These are the activations of a small network on made-up records, seen along a few directions, one row for each record.
Each row is followed by the record's values for the fields KODI, DEKUZ, DUGEG, KUBI, MIG, PIV, PIB, PITI.
Not every record has every field; a missing one is written missing.
The largest differences between rows may come from other fields.
In the rows, zero is written as 500.
Random noise pushes rows far along 13 fixed directions. That doesn't count. These rows show it; they differ only by the noise:
[548 574 251 697 452 598 465 355 444 402 425 516 574 666 513 460 634 190
 700 377 619 576 606 527 486 401 297 366 275 551 513 540 436]
[549 511 466 550 650 265 483 550 329 705 536 532 387 625 413 583 465 489
 456 587 475 437 587 649 594 508 418 372 421 359 424 432 455]
[581 532 522 533 597 557 289 321 547 564 424 698 417 512 527 337 435 425
 399 470 464 477 612 670 612 642 603 526 492 436 517 435 523]
[635 329 328 532 381 446 597 457 418 383 726 509 686 604 467 422 586 472
 532 497 529 571 576 430 507 523 369 280 497 523 522 422 476]
[402 545 482 500 347 584 557 538 668 223 464 278 471 463 555 418 558 317
 392 656 421 497 240 144 516 304 588 440 468 392 424 211 523]
[548 363 227 529 333 538 472 346 563 372 580 613 482 423 332 408 695 543
 341 376 517 531 223 522 599 520 598 360 475 399 437 350 390]
[467 475 541 479 442 483 557 481 523 347 462 484 525 447 647 519 483 546
 605 605 504 616 425 364 535 577 496 526 499 527 635 511 594]
[529 414 505 708 546 454 566 575 377 305 667 547 550 614 449 549 473 388
 648 596 603 581 485 421 410 319 386 254 496 579 427 454 411]
[444 595 828 380 473 577 533 458 505 567 439 453 463 438 322 302 219 480
 494 497 483 285 473 362 567 444 668 501 524 676 352 531 464]
[412 418 540 411 618 627 595 641 462 532 690 486 445 509 532 453 399 642
 411 453 456 535 339 366 604 490 485 171 577 485 522 654 412]
[604 519 468 559 440 359 529 488 362 518 557 502 409 587 227 433 552 303
 475 499 542 346 516 593 450 315 539 399 421 541 213 379 328]
[529 419 502 569 465 476 549 580 609 274 590 438 522 474 511 534 559 451
 391 630 429 521 473 429 311 347 598 549 630 466 406 282 462]
[634 540 259 826 563 399 525 347 252 774 515 712 479 654 445 715 630 393
 593 398 646 423 758 742 433 341 373 484 341 502 409 400 403]
[364 632 717 389 475 332 591 502 465 564 366 445 376 394 444 580 371 565
 531 622 467 401 400 436 508 417 641 683 516 513 486 516 580]
[572 413 294 668 509 481 390 492 629 201 522 391 700 668 432 430 568 271
 530 560 465 626 595 507 434 484 301 354 433 394 499 331 458]

[605 343 469 418 374 434 544 555 563 364 514 318 629 486 430 418 484 614
 507 542 440 515 469 423 534 698 441 472 497 552 469 454 429]
{KODI: zun, DEKUZ: fepel, DUGEG: dop, KUBI: ladu, MIG: bag, PIV: pof, PIB: missing, PITI: missing}
[479 474 572 428 555 338 388 477 473 436 538 541 491 527 322 415 441 511
 498 564 508 523 400 629 634 627 486 409 506 416 506 543 542]
{KODI: zun, DEKUZ: topo, DUGEG: missing, KUBI: missing, MIG: missing, PIV: missing, PIB: zulok, PITI: missing}
[594 424 630 500 498 518 429 471 553 560 489 423 598 515 232 333 285 577
 423 456 457 311 565 520 558 606 531 466 519 593 316 417 357]
{KODI: zun, DEKUZ: fepel, DUGEG: dop, KUBI: ladu, MIG: bag, PIV: pof, PIB: missing, PITI: missing}
[615 558 591 313 428 511 547 528 600 511 362 333 432 458 723 431 562 450
 407 606 351 441 670 483 462 658 607 763 505 506 476 410 548]
{KODI: votum, DEKUZ: fepel, DUGEG: ner, KUBI: pezug, MIG: bag, PIV: lumir, PIB: missing, PITI: bebet}
[567 525 615 815 662 387 317 341 417 556 534 835 641 598 593 556 302 370
 629 659 587 546 884 583 410 412 469 603 563 506 636 296 726]
{KODI: zun, DEKUZ: topo, DUGEG: missing, KUBI: missing, MIG: missing, PIV: missing, PIB: missing, PITI: bebet}
[471 514 688 293 534 454 480 708 524 402 521 243 483 570 361 318 394 408
 491 599 431 455 416 432 588 579 434 332 475 514 369 592 439]
{KODI: votum, DEKUZ: fepel, DUGEG: missing, KUBI: missing, MIG: missing, PIV: missing, PIB: zef, PITI: bebet}
[414 624 397 578 513 572 539 464 581 427 369 519 365 462 625 635 662 359
 467 510 478 542 441 501 391 309 578 619 451 400 503 418 502]
{KODI: votum, DEKUZ: fepel, DUGEG: dop, KUBI: ladu, MIG: bag, PIV: lumir, PIB: missing, PITI: nopo}
[466 629 302 595 341 603 574 367 451 543 442 404 522 566 511 518 685 295
 556 413 601 434 426 375 579 345 415 449 291 477 455 402 510]
{KODI: zun, DEKUZ: topo, DUGEG: missing, KUBI: missing, MIG: missing, PIV: missing, PIB: zulok, PITI: missing}
[500 507 513 497 418 441 691 654 423 426 595 343 424 503 703 623 643 444
 501 700 506 516 399 284 465 376 503 482 491 470 452 344 551]
{KODI: zun, DEKUZ: topo, DUGEG: missing, KUBI: missing, MIG: missing, PIV: missing, PIB: zulok, PITI: missing}
[773 328 334 514 445 504 538 641 550 483 524 320 646 551 458 507 647 519
 510 399 454 481 783 697 273 664 398 607 501 670 342 530 283]
{KODI: zir, DEKUZ: topo, DUGEG: missing, KUBI: missing, MIG: missing, PIV: missing, PIB: missing, PITI: missing}
[367 548 519 521 541 625 466 383 599 393 445 469 774 580 323 476 358 507
 675 270 537 542 632 590 354 431 332 541 555 621 636 830 473]
{KODI: votum, DEKUZ: fepel, DUGEG: ner, KUBI: susip, MIG: bag, PIV: pof, PIB: missing, PITI: bebet}
[568 533 176 413 255 347 530 382 440 625 418 459 503 485 432 526 777 466
 494 358 517 475 505 623 514 534 461 648 358 454 505 501 503]
{KODI: votum, DEKUZ: fepel, DUGEG: missing, KUBI: missing, MIG: missing, PIV: missing, PIB: zef, PITI: bebet}
[343 669 529 309 467 681 580 349 490 650 526 421 569 574 671 371 439 472
 465 359 452 450 559 345 641 458 440 449 505 461 705 704 649]
{KODI: zun, DEKUZ: fepel, DUGEG: ner, KUBI: susip, MIG: bag, PIV: lumir, PIB: missing, PITI: missing}
[516 499 416 697 651 591 441 550 485 560 441 486 442 583 623 623 495 524
 526 463 517 532 532 560 497 508 381 442 435 473 491 523 380]
{KODI: zun, DEKUZ: fepel, DUGEG: ner, KUBI: pezug, MIG: bag, PIV: pof, PIB: missing, PITI: missing}
[490 372 666 377 383 431 685 467 575 381 580 533 696 336 327 540 399 739
 532 497 472 479 545 480 298 495 645 698 720 681 524 552 524]
{KODI: votum, DEKUZ: fepel, DUGEG: ner, KUBI: ladu, MIG: bag, PIV: lumir, PIB: missing, PITI: bebet}
[461 399 607 353 614 346 463 594 549 468 729 454 614 553 374 417 376 594
 313 615 367 498 533 536 527 546 497 385 701 332 542 458 591]
{KODI: zun, DEKUZ: topo, DUGEG: missing, KUBI: missing, MIG: missing, PIV: missing, PIB: zulok, PITI: missing}
[422 594 512 525 533 629 494 513 562 629 361 342 407 501 501 506 443 510
 401 477 452 367 374 386 642 484 505 460 386 428 402 415 417]
{KODI: zun, DEKUZ: fepel, DUGEG: ner, KUBI: pezug, MIG: bag, PIV: lumir, PIB: missing, PITI: missing}
[416 512 456 620 491 575 602 530 500 578 583 456 400 470 491 668 566 612
 308 453 486 375 321 429 417 228 597 515 592 420 361 361 374]
{KODI: zun, DEKUZ: fepel, DUGEG: ner, KUBI: susip, MIG: bag, PIV: pof, PIB: missing, PITI: missing}
[571 562 491 392 433 466 405 400 492 655 405 563 452 463 200 317 473 408
 448 325 496 329 583 696 502 511 621 576 441 593 332 561 403]
{KODI: zun, DEKUZ: topo, DUGEG: missing, KUBI: missing, MIG: missing, PIV: missing, PIB: missing, PITI: nopo}
[365 633 447 705 527 334 515 398 325 609 343 694 442 475 593 782 488 499
 778 571 665 601 460 479 543 383 414 587 343 483 685 529 671]
{KODI: zun, DEKUZ: topo, DUGEG: missing, KUBI: missing, MIG: missing, PIV: missing, PIB: missing, PITI: nopo}
[620 387 416 617 481 291 557 449 388 533 675 624 586 573 639 586 523 530
 445 702 476 548 666 416 517 486 454 457 550 352 594 173 646]
{KODI: votum, DEKUZ: fepel, DUGEG: dop, KUBI: ladu, MIG: bag, PIV: pof, PIB: missing, PITI: nopo}
[470 442 427 348 485 365 673 681 392 590 571 411 505 479 626 627 545 654
 578 544 471 605 487 410 523 577 390 431 485 497 639 659 562]
{KODI: zun, DEKUZ: topo, DUGEG: missing, KUBI: missing, MIG: missing, PIV: missing, PIB: missing, PITI: nopo}
[589 371 451 567 517 401 401 401 519 424 478 639 452 464 367 526 564 634
 434 549 522 532 350 668 653 725 522 460 458 377 446 346 428]
{KODI: votum, DEKUZ: fepel, DUGEG: ner, KUBI: susip, MIG: bag, PIV: lumir, PIB: missing, PITI: nopo}
[529 469 478 326 408 610 563 560 689 499 478 351 540 377 414 457 601 563
 325 401 392 407 511 530 369 527 639 681 593 525 403 486 443]
{KODI: votum, DEKUZ: fepel, DUGEG: missing, KUBI: missing, MIG: missing, PIV: missing, PIB: tet, PITI: nopo}
[460 627 497 635 409 713 433 406 572 531 287 459 455 448 389 461 489 373
 552 364 596 365 398 412 502 367 557 576 359 611 347 441 399]
{KODI: votum, DEKUZ: fepel, DUGEG: missing, KUBI: missing, MIG: missing, PIV: missing, PIB: tet, PITI: nopo}
[542 569 457 243 245 421 525 601 550 218 469 227 393 505 455 238 683 181
 478 548 425 497 369 411 425 415 582 518 449 548 350 526 451]
{KODI: zir, DEKUZ: topo, DUGEG: missing, KUBI: missing, MIG: missing, PIV: missing, PIB: missing, PITI: missing}
[548 537 453 419 393 488 679 467 520 620 405 289 659 537 398 524 511 479
 543 454 451 370 695 442 467 517 413 586 386 564 443 458 478]
{KODI: votum, DEKUZ: fepel, DUGEG: ner, KUBI: ladu, MIG: zozel, PIV: lumir, PIB: missing, PITI: bebet}
[464 486 594 538 530 217 432 613 523 451 311 443 423 408 317 632 402 578
 575 712 488 501 348 526 547 584 524 600 415 443 424 367 508]
{KODI: zun, DEKUZ: topo, DUGEG: missing, KUBI: missing, MIG: missing, PIV: missing, PIB: missing, PITI: nopo}
[582 443 487 746 522 715 521 484 431 494 711 551 610 625 462 473 514 391
 496 402 621 415 588 464 403 297 438 319 534 635 325 411 353]
{KODI: zun, DEKUZ: topo, DUGEG: missing, KUBI: missing, MIG: missing, PIV: missing, PIB: zef, PITI: missing}
[460 470 484 530 603 347 389 645 472 395 509 559 345 493 377 520 502 451
 500 588 507 591 315 592 505 459 516 369 483 416 433 518 438]
{KODI: zun, DEKUZ: topo, DUGEG: missing, KUBI: missing, MIG: missing, PIV: missing, PIB: missing, PITI: bebet}
[480 436 506 543 506 517 417 508 621 550 339 372 591 436 363 512 357 685
 504 492 476 449 392 455 653 714 451 513 413 493 480 437 450]
{KODI: zir, DEKUZ: topo, DUGEG: missing, KUBI: missing, MIG: missing, PIV: missing, PIB: missing, PITI: missing}
[419 559 510 657 456 367 515 365 451 642 308 565 668 445 214 678 351 589
 742 431 629 417 566 545 468 438 427 665 379 628 515 524 534]
{KODI: zun, DEKUZ: topo, DUGEG: missing, KUBI: missing, MIG: missing, PIV: missing, PIB: missing, PITI: nopo}
[391 508 471 461 318 444 516 456 587 335 500 365 594 459 462 423 479 458
 473 602 471 512 295 223 582 413 521 474 491 415 558 326 627]
{KODI: zir, DEKUZ: topo, DUGEG: missing, KUBI: missing, MIG: missing, PIV: missing, PIB: missing, PITI: missing}
[517 547 354 473 390 430 413 289 442 418 376 685 440 448 698 586 772 533
 678 437 633 710 432 736 563 732 455 719 429 475 749 702 654]
{KODI: votum, DEKUZ: fepel, DUGEG: missing, KUBI: missing, MIG: missing, PIV: missing, PIB: zef, PITI: bebet}
[725 417 533 222 416 355 556 580 406 378 588 555 320 475 697 330 656 444
 479 591 421 608 609 617 442 701 618 549 577 571 505 605 500]
{KODI: votum, DEKUZ: fepel, DUGEG: ner, KUBI: ladu, MIG: zozel, PIV: pof, PIB: missing, PITI: nopo}
[362 558 552 423 530 619 516 700 586 533 448 219 502 520 401 470 394 508
 465 423 440 421 378 353 485 394 430 408 488 526 405 630 378]
{KODI: votum, DEKUZ: fepel, DUGEG: missing, KUBI: missing, MIG: missing, PIV: missing, PIB: zef, PITI: bebet}
[488 522 610 439 489 492 512 548 484 501 483 542 459 429 584 476 439 501
 554 551 503 526 518 440 464 499 580 568 540 590 542 557 571]
{KODI: zun, DEKUZ: topo, DUGEG: missing, KUBI: missing, MIG: missing, PIV: missing, PIB: missing, PITI: bebet}

Here are new rows. What are their fields?
[469 475 211 641 372 735 435 378 601 328 653 534 666 586 610 392 667 312
 423 364 537 610 468 317 442 278 419 350 537 400 616 379 559]
{KODI: votum, DEKUZ: fepel, DUGEG: missing, KUBI: missing, MIG: missing, PIV: missing, PIB: tet, PITI: bebet}
[431 525 298 429 494 428 488 541 482 543 535 550 383 475 556 544 656 480
 407 462 461 591 384 541 509 426 523 456 493 341 584 544 545]
{KODI: zun, DEKUZ: topo, DUGEG: missing, KUBI: missing, MIG: missing, PIV: missing, PIB: missing, PITI: bebet}
[488 519 529 263 432 337 621 672 451 583 465 276 408 465 458 549 581 584
 476 553 437 444 409 509 542 595 484 552 456 484 425 592 468]
{KODI: votum, DEKUZ: fepel, DUGEG: missing, KUBI: missing, MIG: missing, PIV: missing, PIB: zef, PITI: nopo}
[383 525 246 695 544 287 481 295 448 517 598 677 626 611 391 745 641 501
 457 496 541 573 518 666 459 290 373 511 521 195 656 357 632]
{KODI: votum, DEKUZ: fepel, DUGEG: ner, KUBI: susip, MIG: bag, PIV: lumir, PIB: missing, PITI: bebet}
[389 530 237 445 360 382 578 545 517 449 362 466 366 350 363 688 759 555
 544 379 534 576 203 598 411 399 546 614 403 466 481 631 413]
{KODI: zun, DEKUZ: topo, DUGEG: missing, KUBI: missing, MIG: missing, PIV: missing, PIB: missing, PITI: nopo}
[583 520 367 626 543 577 387 545 528 266 663 688 347 566 738 410 724 116
 372 568 479 641 589 547 256 202 629 459 612 419 459 338 518]
{KODI: zun, DEKUZ: topo, DUGEG: missing, KUBI: missing, MIG: missing, PIV: missing, PIB: missing, PITI: nopo}
[453 677 446 448 615 653 465 580 529 702 418 501 298 501 754 512 577 346
 376 422 413 475 625 541 412 361 588 598 496 445 515 579 520]
{KODI: zun, DEKUZ: topo, DUGEG: missing, KUBI: missing, MIG: missing, PIV: missing, PIB: missing, PITI: bebet}
[487 569 537 758 588 384 595 513 293 546 549 624 404 593 585 734 513 395
 617 652 614 492 552 466 424 235 449 456 446 486 441 351 506]
{KODI: votum, DEKUZ: fepel, DUGEG: ner, KUBI: pezug, MIG: bag, PIV: lumir, PIB: missing, PITI: nopo}
[658 381 594 457 429 577 643 569 536 567 538 434 487 397 467 529 526 683
 372 477 450 346 553 518 387 573 651 639 593 650 282 395 321]
{KODI: votum, DEKUZ: fepel, DUGEG: ner, KUBI: pezug, MIG: bag, PIV: lumir, PIB: missing, PITI: bebet}
[336 510 256 586 540 530 492 503 529 469 638 622 503 506 436 587 612 444
 396 380 502 593 371 499 392 181 501 363 569 340 573 514 510]
{KODI: zun, DEKUZ: topo, DUGEG: missing, KUBI: missing, MIG: missing, PIV: missing, PIB: missing, PITI: nopo}
[350 560 472 570 523 759 694 450 571 721 520 551 490 377 590 696 499 669
 339 351 471 380 466 355 396 237 650 593 598 494 507 439 479]
{KODI: votum, DEKUZ: fepel, DUGEG: ner, KUBI: ladu, MIG: bag, PIV: lumir, PIB: missing, PITI: bebet}
[476 543 698 388 368 371 655 507 383 368 603 308 680 625 311 385 372 379
 683 551 542 410 589 377 425 361 386 443 518 684 432 623 503]
{KODI: zun, DEKUZ: fepel, DUGEG: ner, KUBI: susip, MIG: bag, PIV: lumir, PIB: missing, PITI: missing}
[496 579 579 635 666 500 256 350 416 610 386 758 212 513 534 436 409 471
 439 564 558 477 326 616 815 628 587 376 377 351 469 396 494]
{KODI: zun, DEKUZ: fepel, DUGEG: ner, KUBI: pezug, MIG: bag, PIV: lumir, PIB: missing, PITI: missing}
[548 411 431 735 553 641 540 467 500 572 492 418 714 605 678 649 423 666
 601 486 543 527 631 374 569 626 250 437 436 522 607 430 478]
{KODI: zun, DEKUZ: fepel, DUGEG: ner, KUBI: susip, MIG: bag, PIV: pof, PIB: missing, PITI: missing}
[670 488 313 609 449 545 462 490 515 531 375 487 543 527 637 537 649 385
 596 459 527 549 718 580 416 601 418 623 363 577 494 445 471]
{KODI: zun, DEKUZ: topo, DUGEG: missing, KUBI: missing, MIG: missing, PIV: missing, PIB: missing, PITI: bebet}
[452 405 486 579 595 447 439 627 425 479 605 622 345 449 254 609 529 664
 465 401 592 521 219 687 433 410 549 382 593 503 362 651 298]
{KODI: votum, DEKUZ: fepel, DUGEG: missing, KUBI: missing, MIG: missing, PIV: missing, PIB: tet, PITI: bebet}
[558 344 413 561 369 435 605 387 443 482 725 674 644 440 498 564 596 633
 449 567 571 536 458 388 544 496 538 450 583 436 583 257 643]
{KODI: votum, DEKUZ: fepel, DUGEG: missing, KUBI: missing, MIG: missing, PIV: missing, PIB: tet, PITI: nopo}
[552 518 827 342 633 621 428 611 526 483 475 535 302 435 667 307 303 523
 455 546 417 478 553 527 488 636 687 544 636 659 454 678 446]
{KODI: zun, DEKUZ: fepel, DUGEG: dop, KUBI: ladu, MIG: bag, PIV: pof, PIB: missing, PITI: missing}
